These are the activations of a small neural network, seen along a few directions. Each row is one input.
Each table varies a few parts of the input and shows all the possible inputs, shuffled.
Descriptions start from the smaller parts, as in this example, which fits no table here: one of 3 separate values, together with either a single point or one of 9 places along a line or (one of 4 places along a line, together with one of 5 places around a ring).
Shared parts are said once, and a part with two or three values counts as separate values.

Other details of the inputs vary at random and push rows far along three fixed directions, the same in every table; ignore that.

Table:
R1: [-2.82  2.77 -1.39 -2.71  2.31 -1.73  2.75  0.89 -1.12  5.98  6.53  8.09
  7.18]
R2: [ 6.29  3.07 -3.66  2.76 -3.63 -1.97 -8.46  2.92 -2.48 -0.48  3.25  1.79
 -0.78]
R3: [ 0.13 -6.06 -2.83 -4.72  0.53 -1.36  1.57  5.88 -5.08 -2.85  1.29  6.40
  5.19]
R4: [-0.58 -5.52  0.66 -1.94  0.46  1.00  2.02 -0.11 -0.43 -2.78 -4.33 -2.37
 -1.46]
R5: [ 0.86 -4.99  0.88 -2.51  1.81 -0.26  3.94  0.40 -2.27 -1.94 -3.44 -1.55
 -1.15]
R6: [-2.60 -1.96  1.69 -1.43 -0.36  1.99  3.48 -1.68  1.82 -0.91 -3.32 -2.25
 -1.11]
R7: [ 2.29 -1.17  1.31  3.37 -0.47  1.28 -3.19  0.70  0.09 -2.58 -3.32 -6.19
 -5.57]
R8: [-5.05  3.52  2.48 -0.22 -0.78 -0.12  1.96 -3.56  6.57  0.94  0.33  0.44
 -0.18]
R9: [-2.53 -2.09  2.87 -1.05  0.63  2.02  3.39 -1.13  1.43 -1.09 -2.68 -2.89
 -0.66]
R10: [-3.94 -1.54  1.58 -1.80 -0.17  0.50  2.88 -0.60  3.09 -2.40 -2.66 -1.42
 -1.45]
R11: [-0.02  3.61 -2.42 -1.06 -1.45  0.08 -0.85  1.63 -2.20  4.76  6.46  8.00
  6.68]
R12: [-0.62 -6.90  1.63 -1.69  2.08  0.71  2.86  1.08 -0.51 -3.43 -4.15 -2.65
 -0.52]
R13: [ 5.53  1.50 -3.91  3.05 -2.48  0.15 -6.31  4.47 -4.14  1.69  3.66 -0.36
  0.05]
R14: [ 0.13 -5.06 -1.69 -5.32  0.07 -0.25  2.08  5.26 -6.11 -3.11  1.28  7.22
  5.10]
R15: [-0.91 -2.08  3.22 -1.48  1.11  1.25  2.94 -2.58  2.54 -0.96 -3.00 -1.33
  0.00]
R16: [-0.61 -6.00  3.14 -1.91  2.36  0.46  1.44 -1.01 -0.73 -4.46 -4.94  0.46
 -1.20]
R17: [-2.74  1.00  1.57 -1.11  1.88 -0.97  3.48 -3.87  4.23  2.91 -0.69 -1.41
  0.39]
R18: [ 5.87  2.86  0.64  4.91 -3.15 -0.73 -8.31 -0.19 -0.19 -4.57 -2.79 -4.14
 -6.72]
R19: [-6.11  5.61  2.68  0.12 -0.55  1.43  2.80 -4.74  5.84  4.34  1.70  1.00
  1.95]
R20: [ 2.64  0.16 -1.66  3.24  2.08  0.85  0.58 -3.00 -2.50 -4.77 -2.13 -5.91
 -6.88]
R21: [-0.42  6.53 -2.53  1.81 -2.34 -0.16 -3.43 -0.40  1.37  6.03  6.08  3.35
  3.46]
R22: [ 4.63  6.38 -3.30  4.23 -2.75 -0.42 -7.48  1.81 -0.82  4.73  5.93  1.05
  1.09]
R23: [-0.25 -4.62  0.71 -3.72  2.73  0.11  2.15  2.62 -3.43 -0.40  1.96  6.75
  5.32]
R24: [ 6.94 -0.14 -5.04  3.16 -0.59 -2.66 -6.47  6.17 -7.46  0.57  3.19  0.78
 -0.18]
R25: [ 0.38 -4.57  2.51 -2.98  0.04 -0.24  2.15 -1.29  1.04 -5.24 -4.69  0.30
 -1.17]
R26: [-3.43 -2.13  2.37 -1.54  0.28  1.83  3.39 -1.47  1.03 -1.39 -3.24 -1.68
 -0.77]
R27: [-5.68  4.61  0.79 -0.26 -1.14 -0.79  2.24 -2.91  7.02  3.06  2.58  1.67
  2.51]
R28: [-6.35  5.33  0.85  0.76  0.51  0.00  4.20 -2.93  5.31  6.09  2.55 -1.72
  0.30]
R29: [ 6.64  2.08  0.56  4.66  0.01 -1.31 -6.59 -0.55 -2.20 -2.11 -2.73 -4.61
 -6.34]
R30: [-7.03  4.43  0.19  0.79 -0.97  1.17  3.24 -2.72  6.04  5.16  2.01 -1.26
  1.63]
R31: [-5.17  5.10  0.87 -0.05  0.01  0.28  4.21 -2.67  3.46  5.46  2.66 -1.01
  0.85]
R32: [ 5.36  4.67 -0.15  5.05 -1.33 -1.23 -5.50 -1.91  0.79  0.80 -1.33 -5.08
 -5.53]
R33: [ 2.47 -5.00 -2.43 -3.64  5.56 -0.66  4.50  0.20 -7.98 -4.87  1.07  6.24
  3.18]
R34: [-1.37 -2.62  3.91 -1.49  1.71  1.16  2.66 -2.30  1.44 -1.87 -3.14 -0.84
  0.05]
R35: [ 2.95 -1.59  1.25  2.20 -1.15  1.67 -1.88  0.08 -0.08 -2.67 -3.96 -6.32
 -4.76]
R36: [ 3.27  2.12 -1.90  2.49 -0.43 -0.77 -4.83  2.46 -1.60  1.82  3.28  1.62
  1.85]
R37: [ 0.56 -5.43  2.01 -1.36  3.86 -1.71  2.35 -1.13  0.07 -2.86 -4.60 -1.62
 -1.32]
R38: [ 2.38 -1.29 -0.87  1.05 -2.37 -0.10 -3.03  0.69  0.87 -3.73 -3.40 -4.63
 -4.90]
R39: [-1.33  2.91 -1.19 -0.59 -2.91  0.62  0.40  0.53  1.94  0.70  1.10  0.24
  0.19]
R40: [ 2.75 -1.67 -3.40 -0.15 -0.61 -0.02 -3.80  5.85 -7.16 -0.13  3.29  4.97
  2.81]
R41: [-2.32  8.68 -0.03  5.31 -2.37  0.08 -3.56 -3.64  6.51  5.12  2.37 -2.92
 -1.45]
R42: [-0.20 -4.50 -1.99 -4.21  1.99 -1.19  4.00  2.76 -3.98  1.44  1.97  3.79
  4.31]
Description of these inputs: one of 2 separate values, together with either a single point or (one of 4 places along a line, together with one of 5 places around a ring).
- The inputs of R38 and R2 match in every part but the choice among 2 separate values. If R42 is changed in the same way as R38 into R2, which row does it become? => R17
- The inputs of R18 and R14 match in every part but the choice among 2 separate values. If R33 is changed in the same way as R18 into R14, which row does it become? => R20
- Change only the place on the line of 4 in R3. List by row number the other rows that result. => R12, R24, R30
- Change only the choice among 2 separate values in R25. List by row number the other rows that result. => R39

Table:
R43: [ 3.81 -4.61  0.46  0.41  0.36 -1.17 -2.93  1.44 -1.50 -5.35 -3.75 -1.69
 -3.07]
R44: [ 3.86 -1.96 -0.63 -0.18 -1.25 -0.29 -2.93  2.26 -1.78 -1.16 -0.45  0.29
 -0.09]
R45: [ 6.12 -2.11 -1.18  1.01  0.15  0.10 -3.86  3.49 -7.13 -2.67  0.07  1.42
 -0.69]
R46: [ 4.63 -2.16 -3.02  1.13  1.54 -0.23 -1.33  2.17 -6.10 -1.98  0.42 -0.88
 -1.83]
R47: [ 3.87  2.61 -2.93  4.17 -0.58 -0.29 -3.71  0.96 -2.63  1.81  1.83 -4.04
 -2.85]
R48: [ 3.61 -0.63 -0.76  0.50 -0.07 -0.31 -2.58  0.09 -2.92 -2.34 -0.57  1.41
 -0.69]
R49: [-3.02  3.93  1.18 -0.48  0.47  0.39  3.04 -2.98  2.54  2.96  2.02  1.54
  1.46]
R50: [ 4.15  0.48 -2.81  0.17 -1.72  0.50 -3.38  3.80 -5.11 -0.53  3.42  3.77
  2.43]
R51: [ 1.91 -1.59  0.31  1.39  1.88 -1.17  0.96 -2.43  0.81 -2.19 -4.04 -5.75
 -4.90]
R52: [-0.77 -1.70  2.79 -0.85  0.98  0.00  1.88 -3.45  3.21 -1.44 -4.04 -2.05
 -1.73]
R53: [ 1.37 -5.32 -0.29 -2.42  0.86 -0.75 -0.21  3.25 -2.33 -2.22 -0.74  2.58
  2.06]
R54: [-2.37 -3.84  1.64 -4.80  1.45  0.62  5.55 -1.45  0.54 -2.78 -1.45  2.88
  2.55]
R55: [-1.95  2.03  1.01  1.33 -0.12 -0.31 -0.66 -1.65  3.85  2.46  0.04 -1.35
 -0.10]
R56: [-2.05 -5.33  2.17 -3.62  3.15 -0.70  3.91  0.77 -0.68 -0.80 -1.89  2.00
  2.52]
R57: [ 2.78 -5.02  0.02 -0.24  2.35 -1.23  1.33  0.08 -2.05 -2.66 -4.08 -4.05
 -2.66]
R58: [ 3.25 -2.22 -1.86 -1.35 -0.96  0.64 -1.85  4.18 -4.61 -0.23  2.08  3.60
  3.17]
R59: [-1.36 -2.26 -0.80 -3.59 -0.17  0.89  3.08  1.92 -2.61 -0.98  0.72  3.59
  3.19]
R60: [-0.26  0.57  0.72  0.25 -0.42  1.22 -0.34 -0.83  0.54  1.57  0.15 -0.45
  0.72]
R61: [-4.68 -2.35  1.64 -2.71  1.36  1.27  5.08 -1.04  2.01 -1.13 -0.75  1.40
  2.26]
R62: [-3.03  0.36  0.35 -1.16  1.29  0.44  2.29  1.02 -0.44  3.25  2.82  2.96
  3.85]
R63: [ 4.33 -1.06 -1.28 -0.75  0.49 -1.45 -2.20  2.91 -4.91 -0.14  1.65  3.98
  2.07]
R64: [-0.11  5.72  0.57  3.87 -1.97  1.47 -2.51 -3.21  3.17  2.07  0.46 -3.40
 -2.66]
R65: [ 1.95  4.81 -2.05  3.07 -0.49 -0.96 -4.09  1.31 -2.12  1.92  4.13  2.12
  0.05]
R66: [-0.81  6.17 -1.15  4.07 -1.87  0.62 -4.00 -0.38  2.07  4.60  3.66 -0.98
  0.14]
R67: [-1.60 -3.93  1.49 -0.65  0.15  0.86  1.42  0.40  0.86 -3.06 -4.49 -3.35
 -2.63]
R68: [ 0.91  7.04 -2.82  2.32 -3.56 -0.25 -3.76  0.17  0.42  2.40  4.01  0.42
 -0.61]
R69: [-2.18 -1.11  2.59  0.40  1.58  0.20  1.74 -3.79  3.25 -2.74 -3.83 -2.54
 -2.87]
R70: [ 3.82 -3.27 -0.32  0.67 -1.62  0.73 -2.90  2.46 -3.00 -3.61 -3.58 -3.07
 -3.51]
R71: [ 1.19 -0.01  2.34  1.71 -0.42  0.31 -1.79 -2.73  3.31 -0.60 -4.10 -5.05
 -3.93]
R72: [-1.26  0.15  1.97  1.46  1.14  0.78  0.63 -1.51  0.92 -0.95 -1.87 -2.62
 -2.48]
R73: [-2.63 -2.56 -0.39 -3.35  3.74 -0.16  6.80 -2.08 -0.53 -0.49 -0.23  1.05
  1.07]
R74: [-0.31 -1.63 -2.59 -2.31 -0.84 -1.38 -0.24  4.57 -2.95  1.68  3.47  5.51
  4.61]
R75: [-3.43 -0.97  1.48 -0.65  1.38  1.00  2.65 -1.89  1.49 -0.34 -0.92  0.33
  0.75]
R76: [-4.31  3.88 -1.54 -1.17 -0.96 -0.43  1.77 -0.09  1.72  2.39  4.13  3.37
  2.95]
R77: [-2.05 -2.37  0.36 -3.45  2.60 -1.34  3.29  1.21 -1.52  0.99  1.73  5.42
  4.67]
R78: [ 1.31 -1.88  1.98  1.76  0.80 -0.85 -1.90 -2.03  2.06 -3.15 -4.58 -3.81
 -4.27]
R79: [-0.29  6.40 -1.76  1.01 -2.72 -0.44 -1.69 -0.23  2.56  4.66  5.45  2.72
  2.95]
R80: [-4.85  4.51 -0.11  0.20 -1.66 -0.72  1.55 -1.77  5.40  3.39  2.11 -0.13
  0.57]
R81: [-5.22  0.61  1.78 -2.76 -0.64  0.00  5.23 -3.13  5.28  1.34 -1.05 -0.26
  0.77]
R82: [-0.47  2.16 -0.15  1.38 -0.70 -0.07 -1.16 -0.93  1.86 -1.10  0.62 -0.58
 -1.13]
R83: [ 0.71  5.09 -1.64  4.36 -2.87  0.53 -4.42  0.77  0.88  0.32  0.97 -3.32
 -3.42]
R84: [-1.74 -2.37 -0.36 -3.56 -0.74 -0.32  2.85  1.57 -0.27  1.07  0.61  3.12
  3.28]
R85: [-1.18  1.86  2.66  1.68 -0.17  1.42  0.53 -2.71  2.90  1.39 -1.82 -4.50
 -2.67]
R86: [ 1.69  1.57  1.00  1.42 -0.38 -0.32 -1.98 -0.48  0.74  1.49 -0.63 -2.04
 -1.42]
R87: [-3.33  2.30 -0.07  0.28 -0.82  1.15  0.84  0.03  2.82  2.86  2.28  0.43
  2.11]
- Describe the family of inputs behind these rows. => one of 5 places around a ring, together with either a single point or (one of 2 separate values, together with one of 4 places along a line)
- The inputs of R55 and R78 match in every part but the place on the ring of 5. If R56 is changed in the same way as R55 into R78, which row does it become? => R77
- The inputs of R49 and R45 match in every part but the place on the ring of 5. If R73 is changed in the same way as R49 into R45, which row does it become? => R46
- Change only the place on the line of 4 in R49. List by row number the other rows that result. => R48, R54, R68
- Change only the place on the ring of 5 in R87. List by row number the other rows that result. => R43, R53, R61, R82
- Start at R81 and move only the place on the line of 4, one step at a time. The first step leads to R79. Which rows follow, in order? => R52, R63
- List by row number the other rows that have the place on the ring of 5 in common with R47. => R58, R60, R62, R66, R67, R70, R85, R87
